A small network was shown many inputs. Here are its activations along a few directions, one row for each input.
Each table varies a few parts of the input and shows all the possible inputs, shuffled.
Descriptions start from the smaller parts, as in this example, which fits no table here: one of 6 places along a line, together with either a single point or one of 9 places around a ring or (one of 3 separate values, together with one of 8 places around a ring).
Shared parts are said once, and a part with two or three values counts as separate values.

A family of inputs:
row 1: [ 16   1   0  18 -11  22   3  32   1   9 -23  32   8 -27 -19]
row 2: [ 11 -11  11  14 -13  13  29  28  10   4 -17  51   7 -17  -6]
row 3: [  6 -36  11 -14   7 -11 -16 -18  -3  -7  11 -43  -3  14  30]
row 4: [  5   7   4   3 -12   4  22  14  19   8 -24  55   1 -11 -11]
row 5: [ 13 -12  -4 -12  11  -6 -36 -21   5  -7   7 -46  -1  10  20]
row 6: [-26   8   3  -1  18 -16  -8 -27 -21  -9  28 -39   8  25   8]
row 7: [-26   5   4   5  17 -19  -8 -19 -24  -7  29 -39   3  29   9]
row 8: [-24  13 -11  -6  22 -18 -19 -31 -15   7  26 -42   3  30   3]
row 9: [ 12  14 -14  12 -10  12  -2  19  16   8 -26  36   5 -23 -24]
row 10: [  7  -7   5   6  -9   9  29  20  17   5 -20  55   4 -12 -10]
row 11: [ 10  -9  10  17 -16  18  20  32   5   6 -16  43   9 -23  -7]
row 12: [ 13  -7 -10 -16  14 -10 -33 -29   7 -10   6 -43  -4  15  19]
row 13: [ 10  -3  -1 -24   9 -18 -27 -34  12  -2   4 -42  -6  21  17]
row 14: [ 15  -9   2  16 -12  26  17  35   4   2 -21  36   8 -22 -14]
row 15: [-25  13   2  -4  20 -19 -16 -30 -18  -2  31 -43  -4  31   5]
row 16: [ 11  17 -10   6 -10  11   8  10  24   5 -26  38  -1 -15 -26]
row 17: [  5 -10   2 -29  16 -24 -19 -31  17  -5   2 -30 -11  23  18]
row 18: [  2 -16   8 -27   9 -26 -12 -29  12   1   5 -25  -4  26  30]
row 19: [-17  30  -7  26  -3   3  17  16  -7   5   1  34   3  -7 -37]
row 20: [-19  -3   2 -31 -18  15  -2  -2 -38  -5  35 -52 -26 -16  34]
row 21: [ 12 -32   5 -14  10  -3 -19  -7  -3  -7   9 -45   1  12  26]
row 22: [-16  29  -3  29  -7   9  26  16 -13  -5  -2  38  11 -12 -33]
row 23: [  8 -33  17 -17   4 -19  -9 -15  -1   0  10 -30   1  17  33]
row 24: [-13  18  -7  -2 -33  36  37  40 -29  11   3  20 -20 -53  -3]
row 25: [-16  25  -4  36  -5   7  29  26 -11  -6   1  38   7  -6 -31]
row 26: [ 13   8 -11  18  -7  22   0  22  16   1 -24  32   4 -24 -23]
row 27: [ 16 -21   3 -10  12  -1 -31 -17  -7 -10  10 -49  -3  10  23]
row 28: [  6  13  -2   0  -8   1  12  17  26  10 -26  51   0 -15 -22]
row 29: [-14  33 -20  24  -2   9  16  11  -4   6  -2  35   4  -4 -38]
row 30: [  5 -25  14 -26   6 -23  -8 -26   3  -4   9 -26  -2  24  31]
The inputs of row 28 and row 17 match in every part but one. If row 25 is changed in the same way as row 28 into row 17, which row does it become?
Answer: row 7
Describe the family of inputs behind these rows.
Answer: one of 2 separate values, together with either a single point or one of 4 places along a line or one of 10 places around a ring
Which other rows does row 9 become when the place on the ring of 10 takes its other values? List them by row number.
Answer: row 1, row 2, row 4, row 10, row 11, row 14, row 16, row 26, row 28

A family of inputs:
row 31: [ 10   3   6  16  -9   5  20  20  16   6 -22  55   9 -10 -18]
row 32: [ -3 -21   8 -20  -3  -2  -9 -10 -20  -1  19 -44  -9   2  32]
row 33: [ 16 -16  -9 -20  11  -3 -38 -24   9  -6   6 -51  -6   9  23]
row 34: [ 18  12 -10   9 -11  23   2  27  19   5 -26  38   4 -29 -19]
row 35: [  1   2   1  11 -24  25  31  35  -7   0 -11  37  -1 -34  -9]
row 36: [ 16   3  -1  15  -4   4  11  16  25   8 -33  52  16 -11 -25]
row 37: [  1 -19  10 -21   6  -7 -14 -17  -7  -4  18 -41 -12  16  27]
row 38: [-43  27 -11   1  23 -18 -16 -37 -34  -7  45 -58  -2  32   1]
row 39: [  6 -21  13 -21  11 -28 -16 -27   6   1   5 -27  -2  25  26]
row 40: [  4   4   2  11 -16  22  25  32   4   6 -10  46   1 -22 -10]
row 41: [-37  49 -13  38  -1   9  29  16 -26  -7  15  28  -2  -4 -48]
row 42: [ 11 -23   5 -20  17 -30 -26 -31  16  -1  -3 -35   3  26  19]
Describe the family of inputs behind these rows.
Answer: one of 2 separate values, together with either a single point or one of 5 places along a line
Which other rows agree with row 34 in the choice among 2 separate values? List them by row number.
Answer: row 31, row 35, row 36, row 40, row 41

A family of inputs:
row 43: [ 22 -10   1 -17 -20  20   8  15   4   1  -8  14  -8 -25  17]
row 44: [  7  21 -15   3   9   4 -17  -6  18   7 -14  17  10   5 -15]
row 45: [ 12  -6  -5  13 -15  27  13  25  -8  -6 -10   9   3 -23 -11]
row 46: [  2  21 -14  29   9  14 -11   6  -1   3 -11  18  21   0 -30]
row 47: [ -9  14   1  26  12 -13  11  13   9  13  -9  48  19  13 -28]
row 48: [  2 -16  16  12 -18   6  31  32  -2  13   0  42   4 -21   9]
row 49: [ 12  13  -2   2   5   4 -14   4  22   1 -12   8  -3 -10  -9]
row 50: [ -5 -14  -2  -6  18 -20 -10 -36   2 -16  19 -35  -2  30  24]
row 51: [ 21  -4  -3 -10 -13  11   6  12   8  -3 -12  12 -12 -15   3]
row 52: [ -3  -6 -10 -12   9  -7 -32 -11  -6   1  14 -48  -1   1  16]
row 53: [  0 -15   0 -20   9 -10 -27  -7 -13  -3  12 -49   4   4  21]
row 54: [-49  51  -6  16 -12  12  26  -4 -50  -7  38  -8 -15  -6 -26]
row 55: [  4   8  -2  -2   0  -7  -2  -9  24   5 -21  19   1   2  -9]
row 56: [  6   0   3 -13  -7  -4   8  -3  18   1 -21  19  -4  -5  -4]
row 57: [ -5 -12   6  16 -11   1  29  27   1   5  -9  41   3  -9  -7]
row 58: [-53  56 -16   9  -2  17  30   9 -40  -2  32   8 -10  -8 -18]
row 59: [-10   4   9  25   7  -6  11  18  12   8 -10  40  10   1 -21]
row 60: [  4 -21  23 -17   6 -21  -7 -29 -15  -3  19 -41  -2  33  24]
row 61: [ -9  -6 -13  -6  17  -9 -21 -28   0   1  19 -45  -7  19  12]
row 62: [ 15 -11  -2  13 -19  29   8  32 -11  -2  -5  12   0 -34   7]
row 63: [ 14 -10  10 -21 -19   8  17  10  12  10 -11  21  -7 -18  23]
row 64: [ -4 -17  14 -17  20 -19  -3 -31   0 -22  18 -34   6  36  28]
row 65: [ 13  -3   7 -19 -10   2  13  10  18   5 -16  20  -8  -8  10]
row 66: [ -4  -6  12  17  -6  -7  19  17   3   3  -6  41   4  -7 -21]
row 67: [  7   3  -2  17  -6  26   0  20  -5  -7  -9  10   4 -18 -21]
row 68: [  8  10  -6  26   1  17  -1  15   1  -3 -15   9  10 -12 -23]
row 69: [ -3 -24  11 -12   2 -16 -20 -18 -14   6   9 -50  -2  11  29]
row 70: [  4 -24  17 -16   8 -23 -15 -27 -17 -13  15 -44  -9  17  28]
row 71: [ -8  -8  -2  -9  19 -14 -17 -29   2  -3  22 -43 -10  34   9]
row 72: [ 13  -1  -5  -9 -10   7   0   2  10  -6 -18   9  -7 -10  -8]
row 73: [ -7  -3 -13 -12  10 -12 -27 -18  -1   3  16 -43   0  10  11]
row 74: [  5  15 -10  -4   4 -17  -7 -15  19  12 -17  26   5  12 -20]
Describe the family of inputs behind these rows.
Answer: either one of 2 separate values or one of 10 places around a ring or (one of 4 places along a line, together with one of 5 places along a line)
Start at row 66 and move only the place on the line of 4, one step at a time. The first step leads to row 56. Which rows follow, in order?
Answer: row 72, row 67

A family of inputs:
row 75: [  4 -12  -8 -10  11  -9 -25 -14   2   3  11 -36  -7  15  12]
row 76: [ -7  -1   0  24  -5   3  25  22  -1   1  -8  36  12  -9 -19]
row 77: [-18  13  -5  -9  10   3  -7 -19 -15  -5  24 -29   5  11  14]
row 78: [ -6  24  -7  10 -11  15   6  16 -11  -2   2  11 -11 -17 -15]
row 79: [-27  15   7  11  -6  -6  15   8 -32   9  14   0  -3  -1 -12]
row 80: [  7   3  -2  -3   7  -2  -3   5  32   1 -12  26   4   3  -4]
row 81: [ 17 -11  -6  -5   8 -13 -19 -10  24   9 -18   2  13   6   3]
row 82: [ 24   4   2  10  -4  12  -4   9  14   8 -25  31   7  -7 -17]
row 83: [-23   8   3  13   5  -2  17 -10 -29 -16  25 -16  -4  15  -6]
row 84: [ 27 -46  21 -26 -25  17   7  19  -1  -2  -7  -7 -13 -26  43]
row 85: [  1   2  -5 -16   8 -19 -13 -27  17  -6  -6 -17  -4  12   1]
Describe the family of inputs behind these rows.
Answer: either a single point or one of 10 places around a ring
